These are the activations of a small neural network, seen along a few directions. Each row is one input.
In each table, some parts of the input vary, and every possible input appears once, in random order.
A made-up example of a description, with smaller parts first: line(6) and (point or ring(11) or (values(3) and ring(8))).
Shared parts are said once, and a part with two or three values counts as separate values.

Other details of the inputs vary at random and push rows far along two fixed directions, the same in every table; ignore that.

Rows:
r1: [.32, .34, .01, -.13, -.01, .26, .26, .11, -.01, .36, -.37]
r2: [.36, -.17, -.15, .03, -.42, -.02, .04, -.04, .03, -.09, .24]
r3: [.15, .03, -.08, -.28, .23, .29, .19, .15, -.14, .11, -.42]
r4: [-.42, .09, -.07, -.20, .42, .02, -.19, .15, -.24, -.23, -.11]
r5: [.32, -.01, .08, .09, -.41, -.07, .14, -.24, .06, .00, .26]
r6: [-.51, -.01, .05, -.04, .62, .09, -.13, .10, .01, .03, -.13]
r7: [-.53, -.02, .08, -.04, .57, .03, -.12, .16, .00, .02, -.12]
r8: [.39, -.28, .06, .14, -.28, -.12, .16, -.13, .32, .18, -.04]
r9: [.01, .12, .04, -.05, .21, .06, -.02, .24, .15, .34, -.52]
r10: [-.41, .19, -.07, -.14, .36, .05, -.30, .24, -.19, -.19, -.09]
r11: [-.52, -.26, .03, .34, .27, -.06, -.33, -.13, .06, -.36, .74]
r12: [.28, .09, -.12, -.22, -.03, .07, .12, .15, -.10, .20, -.48]
r13: [-.47, -.28, -.05, .06, .19, -.01, -.20, -.11, -.22, -.59, .78]
r14: [.38, .09, .04, .08, -.43, -.01, .13, -.16, .04, .13, .11]
r15: [.32, .28, .04, -.11, -.02, .26, .26, .05, -.05, .33, -.35]
r16: [.36, -.16, .02, .17, -.34, -.15, .03, -.01, .31, .23, -.07]
r17: [.31, -.36, .03, .24, -.25, -.15, .19, -.17, .27, .07, .20]
r18: [.07, -.04, .06, -.12, .33, .14, .21, .10, .16, .32, -.51]
r19: [-.47, .33, .09, -.09, .42, .12, -.17, .05, -.22, -.08, .02]
r20: [-.52, .12, .06, .05, .46, -.03, -.33, .23, .04, -.02, -.10]
r21: [-.01, -.27, .05, .37, -.36, -.36, -.26, -.11, .20, -.14, .43]
r22: [.29, -.18, -.10, .03, -.42, -.11, -.05, -.07, -.02, -.11, .19]
r23: [-.48, .06, .03, .23, .15, .03, -.25, -.19, -.18, -.42, .86]
r24: [-.01, -.37, .07, .31, -.32, -.42, -.09, -.14, .22, -.16, .44]
r25: [-.53, -.19, -.04, .07, .09, -.23, -.35, -.06, -.21, -.59, .64]
r26: [.03, .36, .05, -.11, .09, .04, .04, .10, -.10, .18, -.37]
r27: [.29, .27, .06, -.17, -.03, .13, .25, .01, -.02, .32, -.44]
r28: [-.41, .04, -.06, -.24, .44, .10, -.11, .15, -.26, -.18, -.10]
r29: [-.48, .04, .07, -.01, .59, .20, -.22, .13, .03, .04, -.11]
r30: [.27, -.30, .04, .21, -.31, -.21, .03, -.15, .28, .09, .12]
r31: [.15, -.30, -.14, .15, -.36, -.10, -.07, -.18, -.05, -.34, .63]
r32: [.31, .28, .04, -.15, -.01, .18, .25, .00, -.02, .32, -.37]
r33: [.41, -.24, .01, .16, -.28, -.11, .13, -.11, .30, .21, -.03]
r34: [.38, -.16, -.12, -.08, -.37, -.16, .13, -.07, -.02, .00, -.06]
r35: [.12, .05, -.10, -.32, .18, .15, .15, .13, -.13, .12, -.46]
r36: [.31, .23, .06, -.20, .01, .16, .34, -.03, -.01, .31, -.40]
r37: [.01, -.32, .06, .33, -.33, -.39, -.18, -.15, .22, -.16, .43]
r38: [-.39, .03, -.07, -.27, .50, .21, -.08, .11, -.24, -.18, -.06]
r39: [.03, .40, .04, -.12, .08, .11, .03, .16, -.08, .24, -.34]
r40: [.26, -.09, .07, -.09, .11, .03, .30, .10, .20, .40, -.57]
r41: [-.61, -.25, .03, .28, .21, -.25, -.37, -.11, .05, -.35, .67]
r42: [-.47, .36, .08, -.05, .37, .13, -.23, .09, -.23, -.07, .04]
r43: [.40, -.03, .07, .07, -.33, .01, .36, -.17, .02, .08, .15]
r44: [.32, .10, .04, .05, -.41, -.23, .14, -.14, .03, .06, .00]
r45: [-.49, -.16, -.12, .09, .11, -.09, -.41, -.09, -.21, -.53, .72]
r46: [-.68, .07, -.08, .03, .44, .29, .05, .15, .17, -.10, -.45]
r47: [.39, -.18, .02, .15, -.32, -.10, .07, -.03, .33, .22, -.04]
r48: [.33, -.15, -.13, -.01, -.43, -.07, -.01, -.05, .05, -.09, .21]
r49: [.40, -.23, -.08, -.11, -.35, -.10, .21, -.07, .00, -.01, -.04]
r50: [-.60, -.18, .05, .32, .15, -.20, -.50, -.07, .03, -.33, .66]
r51: [.05, .31, .05, -.18, .13, .08, .16, .04, -.11, .23, -.39]
r52: [.27, .31, .04, -.13, -.06, .15, .17, .05, -.05, .34, -.42]
r53: [.25, -.17, -.06, .04, -.39, -.24, -.04, -.06, -.01, -.17, .13]
r54: [.11, -.36, .03, .38, -.31, -.16, -.10, -.19, .24, -.12, .55]
r55: [.29, .14, .06, .12, -.45, -.18, .01, -.08, .01, .06, .03]
r56: [.33, -.08, -.07, .01, -.40, -.16, -.03, .02, -.03, -.04, -.08]
r57: [.29, .30, .02, -.14, -.04, .13, .21, .02, -.04, .33, -.41]
r58: [-.53, -.30, .08, .31, .28, -.07, -.30, -.14, .07, -.40, .73]
r59: [.19, .04, .02, .01, .06, -.07, .07, .15, .16, .35, -.55]
r60: [.28, -.38, .07, .18, -.27, -.18, .19, -.16, .29, .07, .16]
r61: [.25, .10, -.09, -.19, -.04, .00, .08, .17, -.08, .15, -.49]
r62: [.01, .40, .06, -.10, .07, .04, -.01, .17, -.06, .18, -.36]
r63: [.09, -.21, -.13, .13, -.43, -.19, -.22, -.10, -.01, -.31, .56]
r64: [.03, -.05, .09, .20, -.43, -.32, -.06, -.23, -.01, -.26, .53]
r65: [-.46, -.08, .12, -.01, .68, .20, .03, .14, .00, -.01, -.07]
r66: [.05, .35, .03, -.12, .11, .11, .08, .08, -.12, .24, -.35]
r67: [.42, -.19, -.09, -.10, -.34, -.03, .15, -.08, .03, -.02, -.01]
r68: [.30, .22, .08, -.20, -.01, .12, .34, .01, -.03, .32, -.45]
r69: [-.02, .02, .05, -.06, .25, -.05, .08, .17, .13, .27, -.53]
r70: [-.40, .07, -.07, -.24, .47, .19, -.17, .13, -.25, -.17, -.10]
r71: [.25, -.14, -.10, .05, -.42, -.15, -.08, -.05, -.04, -.11, .16]
r72: [.22, .05, -.08, .17, -.70, .06, .35, -.21, .18, -.12, -.01]
r73: [.23, .03, .00, -.02, .06, .00, .12, .12, .17, .42, -.56]
r74: [-.40, .18, -.09, -.18, .38, .13, -.27, .24, -.21, -.14, -.08]
r75: [.40, -.25, -.06, -.12, -.32, -.04, .24, -.08, .01, -.03, .00]
r76: [-.58, .12, -.18, -.21, .30, .40, .02, .13, -.13, -.31, -.41]
r77: [.39, -.22, .00, .17, -.31, -.16, .09, -.10, .28, .23, -.07]
r78: [.25, .06, .07, .13, -.42, -.22, .02, -.15, .03, -.04, .16]
r79: [-.44, .38, .05, -.10, .43, .24, -.17, .11, -.16, -.04, .08]
r80: [-.45, .39, .05, -.09, .40, .18, -.21, .12, -.18, -.04, .06]
r81: [-.43, .26, .08, -.10, .55, .27, .03, .03, -.23, -.09, .09]
r82: [-.46, .30, .07, -.13, .49, .16, -.09, .01, -.22, -.07, .02]
r83: [-.52, -.01, .11, .14, .15, -.04, -.19, -.22, -.15, -.46, .83]
r84: [.12, .27, .07, -.15, .20, .29, .25, .04, -.09, .23, -.30]
r85: [.13, -.28, -.13, .11, -.38, -.15, -.12, -.18, -.03, -.33, .58]
r86: [.43, -.23, -.12, -.07, -.31, -.01, .25, -.09, -.01, -.03, .05]
r87: [.10, .09, -.07, -.27, .14, .11, .07, .16, -.13, .11, -.48]
r88: [-.49, .06, .06, .00, .56, .14, -.27, .15, .01, .06, -.13]
r89: [.34, -.22, -.12, .05, -.40, -.01, .05, -.08, -.02, -.11, .25]
r90: [.23, -.26, .03, .22, -.33, -.26, .00, -.11, .25, .09, .10]
r91: [.31, -.20, -.10, .01, -.41, -.05, .00, -.09, .00, -.11, .21]
r92: [-.44, .08, .04, .01, .60, .23, -.17, .20, .06, .04, -.08]
r93: [.05, .27, .08, -.19, .12, .09, .21, .06, -.11, .22, -.38]
Description of these inputs: values(3) and (point or (line(5) and line(6))).
Q: Changing only the values(3) part turns r35 into r6. The same change can be made to r71. Which row results?
A: r50
Q: Changing only the values(3) part turns r64 into r25. The same change can be made to r51. Which row results?
A: r34
Q: Changing only the values(3) part turns r45 into r57. The same change can be made to r10. Which row results?
A: r62
Q: Change only the line(6) part in r13. List by row number the other rows that result.
A: r2, r3, r31, r86, r89
Q: A walk changes only the line(5) part. It starts at r69 and steps to r41. List the rest of the walk in order.
A: r6, r18, r17
Q: Change only the values(3) part in r37. List by row number the other rows that result.
A: r53, r78
Q: Change only the values(3) part in r33. List by row number the other rows that result.
A: r32, r85

Rows:
r94: [.04, -.12, .06, .32, -.45, -.38, -.20, -.15, .13, -.15, .52]
r95: [-.07, .31, .17, -.10, .36, .11, .13, .07, .00, .34, -.42]
r96: [.28, -.15, .10, .41, -.57, -.28, -.02, -.29, .21, -.06, .66]
r97: [-.43, .13, .00, -.12, .30, .05, -.16, -.09, -.34, -.35, .46]
r98: [-.32, -.07, -.02, -.13, .53, .03, -.14, .28, .02, .09, -.43]
r99: [.48, -.29, -.07, .05, -.27, -.08, .13, .03, .30, .27, -.30]
r100: [-.21, -.10, .04, -.05, .54, .18, .00, .18, .09, .13, -.26]
r101: [-.56, .19, .05, .16, .19, .05, -.17, -.06, -.04, -.24, .22]
r102: [.03, .37, -.07, -.45, .33, .23, .06, .29, -.34, .14, -.67]
r103: [-.71, -.32, -.06, .22, .25, -.05, -.31, -.05, .04, -.51, .51]
r104: [-.26, .14, .05, .11, .11, .01, -.23, -.01, .02, -.03, .20]
r105: [.39, -.36, .06, .11, -.25, -.19, .21, -.13, .27, .19, -.05]
r106: [.52, .07, -.14, -.22, -.54, .12, .37, -.05, -.08, .00, -.25]
r107: [.36, .10, -.05, -.12, -.22, .11, .20, -.04, -.15, .04, .03]
r108: [.47, .12, -.13, -.19, -.32, .09, .14, .01, -.14, .13, -.22]
Q: Describe the family of inputs behind these rows.
A: values(3) and (point or line(4))
Q: Changing only the values(3) part turns r101 into r103. The same change can be made to r104. Which row results?
A: r99
Q: Which other rows agree with r97 in the values(3) part? List them by row number.
A: r102, r106, r107, r108
